A small network was trained on invented records. Each row is its activation on one of them, seen along a few directions.
Here are examples, each followed by its value of one field, W.
The largest differences between rows may come from other fields.
Random noise pushes rows far along 5 fixed directions. That doesn't count. These rows show it; they differ only by the noise:
[-175 -200  274    6  148  217   88 -369   63  -55 -127 -126 -251  -44
   16  327   25 -110 -256  -95   40   83   -1]
[ 112  420 -148   16 -179 -231  305  322  310  -10 -445  250  377  482
  100 -278 -271  255  142   26   91  133 -629]
[ 111   56   59 -311  -23   41  308  -73 -153   15 -513 -750  -65 -148
  163 -470 -157 -165  114 -266  207 -226   35]
[-388 -584   96 -200 -149  352  225 -487   69 -221 -353 -462 -414 -426
 -201   72 -226 -187 -520 -377  520  101  170]
[-236 -308  220  -61  156  216  213 -566  -30  -73 -307 -432 -387 -235
  -38  199   -4 -158 -288 -306  331   -1  104]
[ 257  214   88 -296 -218   89   83  462   59  -11 -126 -152  252  162
  266 -382 -218 -156  112  151 -308  -54 -136]
[-171  -64  -64  -65 -345   82  130  213  372 -158 -337  199  173  195
 -110  -63 -360  197 -209   22   56  279 -391]

[-102 -117 -263  108 -125 -128  295 -190  215 -141 -142  274  -34    0
 -143  -26 -162   67 -266 -255  676  159 -224]	w7
[-328 -215 -117   29 -141  -22   39 -230   79 -104 -416 -273  -96 -156
 -335  -54 -137  357  -67 -172  221   66  -10]	w4
[ -76 -190   32  -27 -166  186 -238   57   10  -97  325  147  -33 -173
 -108  154   27 -126 -173  144 -221   65  259]	w4
[ 257  -24   94 -466 -258  200 -255  670 -189   67  -64 -604  231 -130
  195 -567 -203  -62  289  206 -671 -184  239]	w2
[ -74  102   54   70  140 -125  -78 -127 -107   82 -349 -397  -12   21
 -106  -64   79  358  307  -15 -203 -116    7]	w8
[ 139  255 -111   75   27 -203  111  181   97   63 -107  210  209  289
  107  -98  -43  177  148   26   25   41 -302]	w1
[ -49 -116 -100   12  -55  -37  115  -79   78  -55 -183  -47  -31  -49
  -79  -79 -113   89  -79 -146  268   57  -86]	w7
[ -18  -63    0  169   70   22  171 -141  216  -83  357  666 -100  143
   89  357   24 -244 -366  -14  362  217 -171]	w1
[-187   19 -232  405  231 -321  178 -464   -1   33  -85  266 -155  -14
 -215  220  154  188   -7 -291  666   52 -122]	w5
[ -63  -89 -290  -48 -348 -102 -293  416  -40  -17 -117 -134  258 -134
 -275 -337 -156  405  225   76 -216   -1  106]	w5
[ 303  273 -165 -231 -149 -143  -55  483 -148   87   45 -214  290   51
  153 -506  -53   51  337  126 -247 -228   73]	w1
[-377  -40  -45  398   42 -122   -4 -246  353  -80 -163  533  -26  276
 -318  453  -21  467 -135   40  130  337 -392]	w8
[ -99  213 -168   22 -264 -120  212  279  367  -71 -306  336  258  353
  -74 -160 -309  229  -12   64  144  215 -529]	w3
[  59   69  194 -316 -106  201  -21  301  -94   91 -484 -657  110    3
   88 -336 -147   59  232   43 -433 -133  -37]	w3
[ 182  342 -260 -162 -242 -238  283  293   45  -20 -347 -171  258  127
   69 -622 -236   71  253  -59  238 -119 -236]	w6
[ 224  269   48  124   91 -174 -186  336   -2  126   49  166  265  298
  138  -48   69  245  351  258 -468   -7 -155]	w5
[ -35  163  -12   27  -74  -51  186   56  186  -28 -226  186  104  200
   50  -21 -162  -23  -34  -21   98  126 -343]	w3
[-128 -311  -33  -50 -122  160   71  -82  124 -133  156  199 -132 -127
  -52  124 -114 -170 -379  -96  298  158   44]	w2
[ 304  337  -83 -107 -190  -86  113  386  101  -54  284  356  256  222
  231 -260  -75 -233   53  218  -57  -38 -125]	w6
[ 221  359 -117  132  235 -268   -3   14 -169  175  199  150  121  144
  131    2  250    7  265    8    6 -159   -3]	w2
[ -96 -127  -31 -164 -364  117 -257  392   88 -100  -96 -145  169  -51
 -176 -226 -219  249   67  212 -429   60   66]	w8
[  14 -176  -95 -156 -102   51 -265   74 -265   24   21 -489   -9 -372
 -149 -210   53   81  139  -41 -202 -201  426]	w7
[-101 -176 -156 -211 -349   89  235   97  109 -165 -165 -142  -64 -211
  -85 -394 -338 -208 -182 -145  440   38    8]	w4
[ -32 -114   85  -66 -125  185   39   28  136 -135  294  267  -93  -33
   48   96  -76 -319 -267  115   58  103   41]	w6

Which value of W does each new row have?
[ -80  133  -99  135  -20 -164 -222  217   95   87 -209  138  272  248
 -128   65  -34  507  229  135 -384  132 -261]	w2
[-157 -204  137  -77 -184  326  162   22  270 -143   65  332 -104   37
    4  215 -180 -312 -455   10  184  241 -174]	w3
[ -24  -77  194  124   46  173 -103  -77  156  -99  587  592 -112   83
   66  453  126 -293 -306  254 -147  159   71]	w4
[-141   18  -15  103 -134  -25 -137  160  198  -54  -78  216  125  174
 -162   69  -98  312   43  184 -240  163 -180]	w8
[-167  193 -150  296   18 -176  206 -176  300  -42  -60  625   71  313
 -124  312   -8  138 -163  -51  368  241 -437]	w3
[ 198  191   96  -57  -32  108  191  140  125  -18  139  311   56  215
  235   -4  -28 -356 -106  105   63   56 -207]	w6
[  10    7 -366   57 -302  -98    6  241  184 -117  396  678  189   56
 -111   14  -87  -39 -234   46  296  164  -74]	w1
[ 160  255   79  189  385 -268   22 -152 -192  201 -219 -242    1  138
  130  -35  209  211  412  -59  -72 -167  -68]	w5
